Each row has a name. After each piece below comes the name of the row it's from, unless a question asks for something else. Each question is about the rows just above it.

Columns, left to right: F C Z P N Y
[ 5.59 -6.66 -5.12  2.95  2.08  2.58] : z_85
[-5.80 -4.14  4.79 -0.13  7.68 -5.90] : z_497
[-3.94 -2.25 -2.94 -4.12 -1.19  3.08] : z_45
[-5.12  2.94  2.08  2.42 -5.18 -5.83] : z_995
[-5.79 -6.59 -0.74  2.10 -4.84 -0.16] : z_146
[-1.98 -3.37  3.29 -5.72 -5.87 -0.44] : z_79
[-4.03  4.12  4.44  5.11 -1.86  6.47] : z_87
[-2.33  8.29 -5.13 -0.89 -1.33 -4.31] : z_655
[ 5.72 -4.71  2.67 -4.54 -5.38 -0.45] : z_709
[ 4.64  1.01 -2.48  4.26  4.50  2.64] : z_589
[ 3.69  2.18 -5.03  2.19  5.04 -5.21] : z_999
[ 2.50 -4.16  3.97 -4.22  6.18  4.98] : z_374
The row with [-5.12  2.95  2.08] is	z_85
Which column holds this, read top down? [ 3.08 -5.83 -0.16 -0.44  6.47 -4.31 -0.45  2.64]	Y
[-5.12 -5.79 -1.98 -4.03 -2.33  5.72  4.64  3.69] is in which column, read top down?	F
[ 2.18 -5.03] is in which row?	z_999
[ 4.12  8.29 -4.71  1.01  2.18] is in which column, read top down?	C
Which column holds [ 5.11 -0.89 -4.54] top down?	P

Columns, left to right: M R D W X H
[-7.58 -7.41 -4.20 -3.21  5.83 -1.93] = z_244
[-2.36 -0.10 -5.64  2.90 -1.62  0.09] = z_331
[-2.36 -5.64 -0.10  2.90 -1.62  6.84] = z_595
Which column holds [-5.64 -0.10] top down?	D
[-0.10  2.90 -1.62] is in which row?	z_595
The row with [-2.36 -0.10 -5.64  2.90 -1.62  0.09] is	z_331
Which column holds this, read top down? [0.09 6.84]	H
asked: [-2.36 -5.64 -0.10  2.90]	z_595
Which column holds this, read top down? [-7.58 -2.36]	M
Which column holds [-4.20 -5.64] top down?	D

Columns, left to right: G U T B V
[-6.39  3.64 -3.88 -7.41  5.96] -> z_266
[-0.39 -0.22  1.24 -1.13 -0.64] -> z_168
[-4.37 -6.01 -3.54 -9.94  8.39] -> z_926
[-5.18 -3.08 -3.88 -7.41  6.21] -> z_145
[-1.04  0.98  1.46  1.18 -2.81] -> z_256
[-0.22  1.24 -1.13 -0.65  3.64] -> z_252
[-2.13  0.39  1.62  1.93 -1.72] -> z_790
[-5.45 -3.10 -1.49 -6.04  7.80] -> z_278
Which column holds this, read top down? [ 3.64 -1.72]	V
The row with [-0.65  3.64] is	z_252
[ 6.21 -2.81  3.64 -1.72] is in which column, read top down?	V
Which column holds [-0.22 -6.01 -3.08] top down?	U
[ 0.98  1.24  0.39 -3.10] is in which column, read top down?	U
The row with [-0.22  1.24 -1.13 -0.64] is	z_168
asked: [-0.39 -0.22  1.24 -1.13 -0.64]	z_168

Columns, left to right: E S Q A
[ 0.26 -0.01 -0.11  0.10] : z_325
[ 0.33 -0.06  0.94  0.30] : z_559
[-2.67 -1.38  0.12  1.49] : z_201
[ 8.55 -1.96 -0.35 -2.08] : z_250
[ 0.06  0.32  0.73 -0.35] : z_46
[-0.09  0.06 -0.40 -0.20] : z_625
[-0.03  0.63 -0.88 -0.25] : z_484
[ 0.09  0.20 -0.03 -0.32] : z_108
[-1.96  0.32  0.06] is in which column, read top down?	S
[ 0.33 -2.67  8.55  0.06 -0.09 -0.03  0.09] is in which column, read top down?	E
Which column holds this, read top down? [-0.01 -0.06 -1.38 -1.96]	S

Columns, left to right: livov Feti viz terab
[ 6.19 -0.90 -8.80  6.99]  z_780
[ 8.78 -2.07 -7.35  3.43]  z_786
[-2.65 -1.08 -8.95  7.72]  z_232
[-2.72  4.30  6.05 -8.67]  z_622
[ 4.61  7.25 -4.81 -2.53]  z_703
[-3.07  4.60  7.25 -9.38]  z_601
[ 5.58 -1.08 -8.95  7.72]  z_555
[ 6.19 -0.90  5.87 -9.18]  z_415
[-0.90  5.87] is in which row?	z_415
asked: [-2.07 -7.35]	z_786
asked: [ 4.60  7.25 -9.38]	z_601
asked: [-0.90 -8.80  6.99]	z_780
asked: [4.60 7.25]	z_601
Which column holds this, read top down? [ 3.43  7.72 -8.67 -2.53 -9.38  7.72 -9.18]	terab

Columns, left to right: labuk Falir zifi sud Romon Gok
[1.72 2.47 4.16 0.19 1.78 1.47] = z_292
[-7.13  3.67  6.10 -2.97 -3.90  2.35] = z_610
[-6.37  2.47  4.16 -3.20 -3.80  0.60] = z_355
[ 4.92 -2.42  7.02  8.22  8.72 -0.15] = z_8
[-0.74 -0.24 -0.99 -1.50  8.72 -1.14] = z_763
[-3.27  3.37  1.93  3.69  2.94 -0.54] = z_52
[-0.74 -0.24 -0.99 -1.50  8.72 -1.02] = z_910
[-0.74 -0.24 -0.99 -1.50 -0.52 -1.14] = z_941
asked: [-6.37  2.47  4.16]	z_355
Which column holds [-3.20  8.22 -1.50  3.69] top down?	sud
The row with [-0.74 -0.24 -0.99 -1.50 -0.52 -1.14] is	z_941
asked: [-6.37  2.47  4.16 -3.20 -3.80  0.60]	z_355

Columns, left to right: zub goso poned Gulo Godo lof gano Zom nena Fem
[ 3.75 -1.54  1.04  0.15  5.61  5.68  4.96  5.93 -7.58  4.07] -> z_668
[ 1.36 -2.50  3.07  0.56  2.06  3.79  0.82  6.88 -6.99  2.01] -> z_194
[-4.73 -0.20  0.17  0.28 -5.36 -7.08 -7.16 -5.09  7.63 -5.10] -> z_6
[-2.45 -3.78  6.82  3.67 -0.38 -0.02 -6.40  8.48 -6.04 -1.74] -> z_383
[ 3.95 -0.22 -2.67 -3.81  4.14  3.92  6.98  0.02 -2.81  3.94] -> z_791
[ 4.46 -0.36 -1.42 -1.90  4.68  5.39  7.06  2.43 -5.59  4.45] -> z_586
[-3.29  2.26 -1.45 -1.60 -3.83 -3.22 -4.26 -5.80  7.33 -3.64] -> z_784
[ 3.35  3.86 -4.83 -6.65  2.61  2.90  6.76 -3.73  1.50  2.97] -> z_337
[ 4.13 -0.38 -2.03 -2.60  4.13  5.32  6.91  1.76 -4.18  4.18] -> z_24
[-3.52  1.99 -1.21 -0.02 -5.68 -5.05 -4.70 -5.91  7.72 -3.87] -> z_196
[-3.06 -2.08  5.70  3.21 -1.75 -2.25 -6.53  5.93 -3.65 -2.50] -> z_131
[-2.53 -5.51  6.79  5.78 -1.05 -3.86 -6.53  8.42 -5.86 -1.87] -> z_916
asked: [-3.29  2.26 -1.45 -1.60]	z_784
Which column holds [-0.02  3.92  5.39 -3.22  2.90  5.32 -5.05 -2.25] top down?	lof

